A small network was trained on made-up records. Each row is its average activation on records with the value named, seen along a few directions.
Related values have similar rows: they may be neighbours, one step apart, or belong to one group.
(in the rows, 500 means zero)
Strong random noise was added to every row along 5 fixed directions; ignore it. To show where, here is one row again and again, with new noise each time:
[618 476 530 360 483 447 603 554 492 477 515 515 367 490 291]
[804 465 408 538 416 275 651 481 640 401 454 312 406 621 479]
[604 470 498 494 433 446 602 538 587 514 502 474 407 513 423]
[339 555 451 478 403 746 376 588 638 739 549 504 537 245 516]
[383 433 705 339 581 579 641 536 400 498 572 837 396 533 257]
[587 387 558 745 469 343 744 394 687 414 481 611 498 794 663]
[426 527 429 242 568 571 485 452 456 429 589 532 601 444 384]


Values of NOPI:
refi: [557 465 574 797 384 423 575 523 485 523 591 447 427 446 437]
kef: [554 584 428 107 581 412 304 484 251 260 620 294 581 254 279]
bele: [619 423 650 559 450 305 531 573 422 414 359 398 379 595 452]
vafe: [371 482 581 420 725 666 332 442 378 477 461 765 573 562 639]
lagol: [581 437 525 380 716 287 463 318 332 201 444 511 596 764 574]
devu: [501 560 481 506 551 517 525 525 431 558 539 533 474 492 384]
fizav: [753 528 448 623 361 439 559 628 574 605 441 354 287 458 451]
dil: [445 485 560 393 559 559 616 474 418 395 544 605 463 527 338]
bova: [203 505 462 521 487 735 512 461 487 633 542 667 565 416 631]
vamiz: [473 477 462 366 619 337 531 415 313 354 467 489 591 731 539]
gasi: [286 499 435 475 404 364 574 669 336 435 553 244 536 576 384]
The values of NOPI form 3 separate groups.
Q: Which other values are in the same group as refi? Give them in the order they are listed.
A: kef
Q: Which other values are in the same group as devu? Give them in the order they are listed.
A: fizav, dil, bova

Values of DIFE:
fimog: [869 455 609 427 533 303 611 513 362 441 384 532 188 584 255]
dok: [722 603 533 408 585 474 340 467 461 470 406 469 472 411 482]
tudit: [285 468 595 384 557 505 475 506 325 434 603 592 575 490 425]
sas: [384 478 614 572 608 601 492 526 501 533 433 645 538 641 678]
dafo: [533 507 377 676 498 461 539 367 679 445 516 494 642 606 710]
miz: [481 530 558 481 559 562 419 503 490 538 503 559 527 432 502]
refe: [328 481 324 322 486 493 612 418 447 378 635 446 648 543 418]
kemub: [217 470 440 481 391 567 615 581 466 565 688 513 528 448 452]
disat: [573 404 671 677 392 440 505 666 566 593 384 476 297 507 511]
mag: [458 512 393 426 511 524 580 400 504 407 551 481 603 532 409]
The values of DIFE form a line.
Q: A walk along DIFE starts at sas and steps to its neighbour disat. Put fimog, dok, tudit, miz in the order it reaches them.
A: tudit, dok, miz, fimog
Q: Name the neighbours of mag, in listed order.
A: refe

Values of POZA:
kun: [310 460 476 459 592 561 629 360 489 385 569 667 651 643 523]
desav: [561 508 547 464 579 448 563 463 450 393 522 526 506 599 440]
daser: [576 456 604 644 389 494 396 609 590 629 396 423 343 390 551]
sosag: [592 510 353 329 389 350 625 592 415 448 627 277 436 447 245]
mupa: [262 461 517 591 404 487 479 592 473 518 539 434 560 554 640]
lupof: [469 486 528 552 427 474 552 561 494 502 554 479 479 471 459]
mif: [652 490 465 553 497 383 440 433 494 438 459 377 517 521 560]
befad: [752 457 532 507 546 397 624 371 538 420 398 603 425 635 420]
los: [945 518 427 637 566 341 473 479 679 459 242 372 389 703 732]
sop: [727 560 523 747 596 430 509 298 683 487 375 621 527 613 762]
The values of POZA form a line.
Q: A walk along POZA starts at los and steps to its neighbour mupa. Put daser, sosag, lupof, sop in the order it reaches them.
A: daser, lupof, sop, sosag
Q: Name the neighbours of befad, in listed order.
A: kun
